[ 10   8  63  16   5  14   2  46  18 -38] -> K571
[ -2   1  12   5   1   5   5  34  -5 -14] -> K319
[ -2  -5 -10 -11   4   2  25  35 -54  43] -> K694
[  1   1  12   5   1   5   5  34  -5 -14] -> K263
[  1  -2   6  -2 -26   4  15  -7 -26  16] -> K913
[  3   5   3   3   0  -2 -13 -14  21  -7] -> K353
[  7  -4  35 -11  15  20  66 -59  -1  74] -> K152
all K913: [-2] : 1 3
chg K319: [ -2   1  12   5   1   5   5  34  -5 -15] : 9, [-14]

[ 77 -62 -76 -56 -96 -45  88 -72  62] : K571
[-10  88 -96 -21  56  59 -78 -42  96] : K353
[ -6 -65 -89  52  74 -67 -26  43 -51] : K91
[-52 -47  80 -52 -47 -47 -47 -47  80] : K694
[-74 -33 -90  87 -35 -32   0  53  64] : K263
[  8 -15 -56 -68  79 -24   5 -46 -62] : K413
[-74 -33 -90  81 -35 -32   0  53  64] : K123
[  7  58  93 -59 100  74  74 -52  74] : K196
[ 26  14 -84 -78  25 -18 -98 -91  46] : K319
all K694: [80] : 2 8
all K694: [-47] : 1 4 5 6 7
chg K123: [-74 -33 -90  81 -35 -32   0  53  63] : 8, [64]
all K196: [74] : 5 6 8

[ -8  -5  18 -17  98 -33  38] : K353
[ -5 -10 -13   0  53  -8 -52] : K263
[-38  -9  11 -24  10 -33  14] : K913
[ 80   5 -16  20 107  26  25] : K152
[-83  16 -56   8   0 -14 -45] : K985
[ -5 -10 -13   0  53 -35 -52] : K91
[-33  -5  -3   3 -23 -38  32] : K571
[ -5  -9 -15  -4  49 -32 -55] : K413
[-83  15 -52   4   7 -13 -47] : K123
[ 75   3 -18  18 102  17  33] : K694
[ 65  36  -6 -21  64 -13  13] : K196
chg K123: [-82  15 -52   4   7 -13 -47] : 0, [-83]
chg K263: [ -5 -10 -13   0  52  -8 -52] : 4, [53]

[ -5  39  24  39  40  17 -59 -90   5  48 -80  42 -11   1  40  -2  -6  11] = K913
[ -5   6  39  11  31  34   8 -11  -5  11 -15  31  12  11  15  -7  10  -7] = K413
[ -4  19  41  29  50  32 -38 -71   3  41 -67  51   0   3  39  -5   2   5] = K985
[ 24 -25 -35 -27 -29 -25  51  83  -8 -37  88 -32  16  -8 -35 -58  -1  -8] = K571
[ 42   4  43  28  75  38  34  22  -8  40  43  71  41 -11  36  25   9  -2] = K91
[  2  -5 -29  14  -4 -25 -34 -38 -13   4 -37  -4 -13  -8   0  -9 -13   4] = K353
all K413: [11] : 3 9 13
all K913: [-59] : 6
chg K985: [ -4  19  41  29  50  32 -38 -71   3  41 -67  51   0   3  39  -5   2   6] : 17, [5]
chg K413: [ -5   6  39  11  31  34   8 -11  -5  11 -15  32  12  11  15  -7  10  -7] : 11, [31]
all K353: [4] : 9 17
all K913: [-2] : 15
chg K571: [ 24 -25 -35 -27 -29 -25  51  83  -8 -37  88 -32  16  -8 -35 -58  -2  -8] : 16, [-1]

[-44   2 -47 -20  65 -20   3  18 -44 -52  23 -44 -47] = K91
[ 13  43  -8   6  -5  70  15 -30 -17  -9  48  22  57] = K123
[-11 -26 -47 -21 -18  12  33  11 -21  31  25  44   1] = K263
[-26 -52 -76 -30 -17 -66  79  43 -66  69  60  93  -5] = K353
all K91: [-20] : 3 5
chg K123: [ 13  43  -8   6  -5  70  15 -30 -17  -9  48  21  57] : 11, [22]
all K353: [69] : 9
all K91: [-44] : 0 8 11
chg K91: [-44   2 -47 -20  65 -20   3  18 -44 -52  24 -44 -47] : 10, [23]

[  21    5  -35    7   35   22  -22  -47  -49   75   19 -106   21   18
 -110] = K353
[112  -9 -47   4 -51 -29 -46 -33 -18  29  88   4  73  55 -49] = K123
[ -3 -35 -22  19 -10  -7 -16 -42 -38  13  34 -23 -17  55 -33] = K413
[-24 -30 -30 -46 -30 -46 -32  -7 -30  31 -46 -46   5   7 -17] = K913
[ 75 -74 -54 -57  37  11   1 -70 -36  30  62   7  12  14 -30] = K319
[ 58 -70 -63 -27  -7 -27 -66   8  30  76  79 -51  22  25 -15] = K91
all K413: [-16] : 6
chg K413: [ -3 -35 -22  19  -9  -7 -16 -42 -38  13  34 -23 -17  55 -33] : 4, [-10]
all K913: [-30] : 1 2 4 8
chg K353: [  21    5  -35    7   35   22  -22  -47  -50   75   19 -106   21   18
 -110] : 8, [-49]

[  4  -8  78 -20 -19  28  -3 -16] = K353
[-37 -34 -22  33  23  -1 -63  18] = K196
[ -12  -72   25   13   37 -106   43    1] = K123
[-12 -72  25  13  37 -40 -80  -6] = K413
[ -4  -8  78 -20 -19  28  -3 -16] = K694
[  2 -58  36  -8   3  58 -27 -14] = K263
[  7  38 -20  -5 -16 -45 -19  -5] = K985
chg K985: [  7  38 -20  -6 -16 -45 -19  -5] : 3, [-5]
chg K263: [  3 -58  36  -8   3  58 -27 -14] : 0, [2]

[ -2   8  -2 -18  -2   4 -20  11 -11   4  -2   7  -2 -14  10 -15   9   9
  -3  -2  -9  11   0  -3 -12  -2  10 -11  12 -14   0  -3  -4 -20 -11  73
 -18  -5]  K319
[ -16 -103  -80   70  -96  -28   72  -78  -80  -36  -77   72  -71  -42
  -35  102  -14  -34  -93  -40  -80  -70  -73  -83  -43  -85  -54   96
  -77   92  -87  -46  -31   93  114  -60  -91  -32]  K985
[-27 -14 -12 -29 -25 -21 -33  18 -19 -22 -11 -27 -13  -8  10 -36   3  10
 -13 -22 -14  16 -23 -12 -30 -18  11 -11   9 -33 -12 -22 -27 -37 -29 -16
  19 -28]  K152
[-27 -14 -12 -29 -25  -8 -33   5 -19 -22 -11 -27 -13  -8  10 -36   3  10
 -13 -22 -14  16 -23 -12 -30 -18  11 -11   9 -33 -12 -22 -12 -37 -29  -7
  19 -28]  K263
[ -2   8  -2 -18  -2  83 -20  11 -11   4  -2   7  -2 -14  10 -15   9   9
  -3  -2  -9  11   0  -3 -12  -2  10 -11  12 -14   0  -3  -4 -20 -11  -1
 -18  -5]  K913
[ -2   8  -2 -18  -2   4 -20  11 -11   4  -2   7  -2 -14  10 -15   9   9
  -3  -2  -9  11   0  -3 -12  -2  10 -11  12 -14   0  -3  -4 -20 -11  -1
   8  -5]  K694
all K985: [72] : 6 11
chg K694: [ -2   8  -2 -19  -2   4 -20  11 -11   4  -2   7  -2 -14  10 -15   9   9
  -3  -2  -9  11   0  -3 -12  -2  10 -11  12 -14   0  -3  -4 -20 -11  -1
   8  -5] : 3, [-18]
chg K985: [ -16 -103  -81   70  -96  -28   72  -78  -80  -36  -77   72  -71  -42
  -35  102  -14  -34  -93  -40  -80  -70  -73  -83  -43  -85  -54   96
  -77   92  -87  -46  -31   93  114  -60  -91  -32] : 2, [-80]
chg K263: [-27 -14 -12 -29 -25  -8 -33   5 -19 -22 -11 -27 -13  -8  10 -36   3  10
 -13 -22 -14  16 -23 -12 -30 -18  11 -11   9 -33 -12 -22 -11 -37 -29  -7
  19 -28] : 32, [-12]

[-72 -72  47 -25 -25 -72 -72]  K91
[ 88 -52  47 -25  78 -45  67]  K913
[ 79 -70  55 -36  71 -44 -73]  K152
[ 69 -51  51 -33  71 -45  55]  K413
[-31  69   7 -36 -17 -41 -48]  K319
[108 -76 -28  56 -59  -9 -12]  K985
[ -5  22  15  -8  44 -12 -37]  K694
[ 82 -52 -41  54 -41  -9  -8]  K571
chg K913: [ 89 -52  47 -25  78 -45  67] : 0, [88]
chg K152: [ 79 -70  55 -36  70 -44 -73] : 4, [71]
all K91: [-72] : 0 1 5 6

